Each row below holds a small network's activations on one input, seen along a few directions.
Each table varies a few parts of the input and shows all the possible inputs, shuffled.
A made-up example of a description, with smaller parts first: line(6) and (point or ring(9) or (values(3) and ring(8))).
Shared parts are said once, and a part with two or three values counts as separate values.

Other details of the inputs shift rows strongly along three fixed directions, in all tables alike. That doesn't count.

Table:
R1: [-40  18 -25 -18  -5 -14  22  23  21 -31  11]
R2: [ -7 -32   6  13 -34  11  28 -11   0 -21  20]
R3: [-15 -17  11  -9 -14   1   7 -22   8 -23  17]
R4: [ 24  -2 -10  38  -5  21 -15  -3 -24  25   7]
R5: [ 18 -26  34 -17 -15  -8  -7 -36  22 -14  -9]
R6: [  7 -12  11  18  11   3   1   1  -9  -2  26]
R7: [ 15  10   9 -41   0  -7 -17  17   9  15 -32]
R8: [-22  26 -21  -6  20   1  18  28  -6   1  21]
R9: [ 17 -31  30 -18 -13  -5  -9 -34  26 -13  -5]
R10: [ 17 -13  -4  59 -13  25  -1   0 -39  23  13]
R11: [  6  12  13 -59  -8 -14   2  -3  31 -12 -31]
R12: [  4  -9  -1  18 -10   7  -3 -18  -4   7  11]
R13: [-18 -27   5  12 -13  15  17 -28   3 -27  26]
R14: [ -2 -17   6  18 -10   7   0  -4 -10  10   5]
R15: [ 17 -30  33 -11  -1 -12 -17 -16  29 -35 -13]
R16: [ 27  20   4 -17  13   3 -30  21 -10  35 -38]
R17: [ 23 -16  32   2   3   2 -30 -27  -5   2  -7]
R18: [-20  18 -29  -5  -7  12  20  26  -8   8   1]
R19: [ -4  27 -26  17  11  12  -8   8 -16  31  -2]
R20: [ 47 -11  14  24   4  17 -36 -13 -15  26 -15]
R21: [-45  17 -22 -31  -7  -1  24   5  12 -19  17]
R22: [-11 -22   4  16 -21   9  26 -30   9 -20  19]
R23: [-25   9   1 -33   3 -15  25  14  15 -23  20]
R24: [ 18  20   7 -37  -2 -10 -18   4  10  11 -30]
R25: [ 17 -24  37 -10  -2 -15 -13 -17  27 -34 -16]
R26: [-16  26 -33  -4 -13   6  15  16  -6   7   8]
R27: [ 20  27   2  -6  24 -16 -48  24  -3  19 -28]
R28: [ 20  -3 -10  49  13  -3 -10  -3 -27  18   7]
R29: [-25  10   1 -31   8 -10  29  14  17 -24  16]
R30: [-17 -37   7  16 -24  10  25 -15   4 -16  21]
R31: [  9 -16  -5  25   2 -11   2  -9  -7  -3  11]
R32: [ 16  10   0 -34  24 -26 -19   7  16   5 -30]
R33: [ 11 -33  40 -18 -14  -8  -4 -22  16 -11 -15]
R34: [-35   2  -7 -30 -10  -3  30   9  17 -12  -3]
R35: [ 27  22   6 -16  12   1 -28  20 -11  35 -39]
R36: [-34  18 -29 -21   2 -21  39  12  15 -22   4]
R37: [  5 -16  13  41   4   8  11  -6 -20  -6  36]
R38: [-10  30 -19  15  16  13 -11   8 -26  24   2]
R39: [-25  24 -34  -3   0   7  14   8  -1  10   7]
R40: [ 47 -10  16  25   3  16 -34 -13 -16  26 -17]
R41: [-11  38 -23  21  28   6   6  32 -27  24  17]
R42: [  5  12  15 -37  10 -10 -15   9  10  17 -37]
R43: [ -9  31 -44  26  23  -4   4  25 -23  24   3]
R44: [ -5 -28   1  39  -9  21  10 -10 -15   6  15]
R45: [  7 -26 -10  45   0  -1   9 -13 -12  -5  23]
R46: [  9  19  10 -29  19 -19 -29  17  20  -5 -32]
R47: [ -9 -14  10   6 -12 -11   8  -6  15 -37   8]
R48: [-32  27 -26  -5   7   9  10  10  -9   4  10]
Description of these inputs: ring(6) and (values(3) or ring(5)).
Q: Changing only the ring(6) part turns R11 into R4. The same change can be made to R25. Which row results?
A: R1
Q: Change only the ring(5) part in R9. List by row number the other rows that result.
A: R4, R7, R21, R30
Q: Change only the values(3) part in R23. List by row number the other rows that result.
A: R27, R31
Q: Change only the ring(6) part in R35. List by row number the other rows that result.
A: R2, R7, R10, R16, R18
Q: Change only the values(3) part in R45. List by row number the other rows that result.
A: R1, R6
Q: Which other rows agree with R17 in the ring(6) part? List them by row number.
A: R5, R10, R24, R28, R33, R37, R47

Table:
R49: [-16 -21  -9  26 -17  12  25 -14  -5 -10  25]
R50: [ 11   1  -2   7  -6   7 -15  -9  -2   5  -8]
R51: [ 11  -3   7  12   3   4  -5  -2 -15  10   2]
R52: [-10 -10  11 -23  -1  -3  14 -10  15 -17   9]
R53: [ 17   1  19  -7  10  -1 -15   5  -2  10  -4]
R54: [ 11   3  12  -5  10  -1 -17 -10  -1  12 -12]
R55: [ 13  -4  11  -2   3  -1 -18   7  -1   8 -17]
R56: [ 11   2   7  -4   1   0 -26  -7   1   9 -13]
R57: [ 18   0   6   1  -4   1  -7   4   0  10 -12]
R58: [-26  35 -43   6   4   5  13  31 -22  24   9]
R59: [ 12   3   4   5  15 -15 -13   1   2  -2  -8]
R60: [ 17   1   4  -4   3   1 -17  -9   2  13 -19]
R61: [ 11   1  11  -9  10   0 -10   2  -5   9   0]
R62: [ 12   6  12  -4   6   0 -24  -8  -2   7 -12]
R63: [  2  -9  -2  46   0  18   2   4 -25   8  14]
R64: [ -5 -12   1  -9  -4 -20   8  -5  20 -26  -1]
R65: [-41  23 -43  -1 -13   7  40  30  -2 -10  10]
R66: [-13  36 -18 -31   7 -11  -1  32   3  18 -16]
R67: [ -2 -12   3 -20 -17  -5  18  -7  13 -17  -3]
R68: [  6  -6  -9  50  14   5  -3   0 -19   1  24]
R69: [-10 -10  10 -20  -6  -5  16 -12  14 -16   2]
R70: [ -6 -14  15  -7 -12  -3  19  -6  10 -18   8]
R71: [-11 -13  11 -10  -3   1  12 -17  13 -18  14]
R72: [-13  -5  10 -20  -5  -1   5 -12  16 -23   9]
R73: [ -9  35 -25 -32   8  -6   0  21   5  18 -21]
R74: [  4 -12   0  48   4  21  -1   5 -26   8  22]
R75: [  0 -15  -6  11 -10 -10  15  -9  13 -26   5]
R76: [  5   1   3  -4   3  -1 -15  -7   1  12 -10]
Q: Changing only one part turns R49 into R73. The same change can be made to R66. Which row results?
A: R57
Q: Describe the family of inputs behind these rows.
A: line(4) and (point or line(6))
Q: Change only the line(6) part in R52. List by row number the other rows that result.
A: R53, R61, R71, R72, R74
Q: Which other rows agree with R54 in the line(4) part? List them by row number.
A: R51, R59, R62, R63, R69, R70

Table:
R77: [ 23 -28  32  15  -3   8 -12 -17  -3  -4   3]
R78: [ -6   6  -4 -21  -2 -11   7  12  12  -9 -11]
R79: [ -1  13 -11  11   8   7  -2  12 -17  20   5]
R80: [-35   2  -2 -18   7 -19  27   0  21 -41  27]
R81: [-26  -6 -11 -18 -18  -9  36   4  19 -30   9]
R82: [  9  30   6 -47  22 -14 -24  24   6  23 -32]
R83: [  9 -12  33 -58  -2 -16  -5 -17  32 -17 -23]
R84: [ 19   8  11  -5  15   1 -23  10 -10  22 -15]
R85: [  0  16 -21  14   2   6  -5   6 -13  18  -3]
R86: [ -7  -9   8 -35 -11 -17  16  -4  28 -25  -9]
R87: [ 27 -30  20  18  -7   3 -11 -26   1  -3  -5]
R88: [-23  19 -38  32  -7  16  10  11 -20  13  13]
R89: [ 17 -28  27  14  -9  14 -16 -28  -1   0   1]
R90: [-14 -19 -20  50 -24  19  25 -17 -16 -10  32]
R91: [-30  -3  -2 -21 -14  -2  34   4  15 -28  15]
R92: [-31  41 -36 -16   5   6  13  24  -8  17   4]
R93: [  2  14 -19  16   5   2  -3  10 -13  18  -3]
R94: [ 28 -31  25  20  -6   2 -11 -16   1  -7  -3]
R95: [  1 -23   6  29 -15  19   6 -23 -11  -3  21]
R96: [  0  19 -17  23  30 -12 -13  15  -9   2   9]
R97: [ 22  10   5   0  12  -4 -26  11  -5  17 -21]
R98: [ 18  10   8  -7  15   0 -23   4  -8  26 -15]
Q: Describe the family of inputs behind these rows.
A: values(2) and (point or line(10))
Q: Which other rows agree with R82 in the values(2) part? List them by row number.
A: R77, R79, R80, R83, R84, R89, R91, R92, R95, R98

Table:
R99: [-29 -21  -5  25 -10   8  43 -10  -3 -21  39]
R100: [-16  42 -35 -27   8  -6  -2  27   1  33 -31]
R101: [ 15 -30  31 -21 -17  -2  11 -12  23 -26  -4]
R102: [-25  32 -35  26  13  20   9  20 -25  17  21]
R103: [ 48   5  39 -50  17 -20 -56  11   9  27 -53]
R104: [-22   0  -8 -27 -21   1  24  -2  22 -22 -13]
R105: [ 19  -1  -6  31   0  13 -10 -13 -23  25   9]
R106: [ 21   3  -3  33  -2  21 -12  -8 -22  17   7]
R107: [-13   8  -5 -49  -5 -16  23  13  20  -9 -10]
R108: [ -4 -36  22  33 -12  15  24 -22  -2 -29  29]
R109: [-22  30 -43  38  11  -5   4  31 -20   9  20]
R110: [-28  -3  -8 -28 -25  -5  19  -1  21 -18  -9]
R111: [-17  45 -27 -28  28  -6  -7  23  -6  25 -10]
R112: [ 35  -8  27 -10  -2  -2 -38 -17   1  13 -17]
R113: [-17   3  -7 -17  -1 -19  22   5  25 -40   3]
R114: [ -2 -33  33 -17 -10  -4  -2 -28  18 -29   7]
R115: [ 25 -18  26  39  11  10 -30  -6 -24  20   5]
R116: [ 31 -18   4  51  17  -4 -21 -12 -16   8   6]
Q: Describe the family of inputs behind these rows.
A: values(3) and (point or ring(5))
Q: Changing only the values(3) part turns R106 into R112. The same change can be made to R108. Which row results?
A: R115
Q: Which other rows agree with R99 in the values(3) part? List them by row number.
A: R100, R105, R107, R111, R116
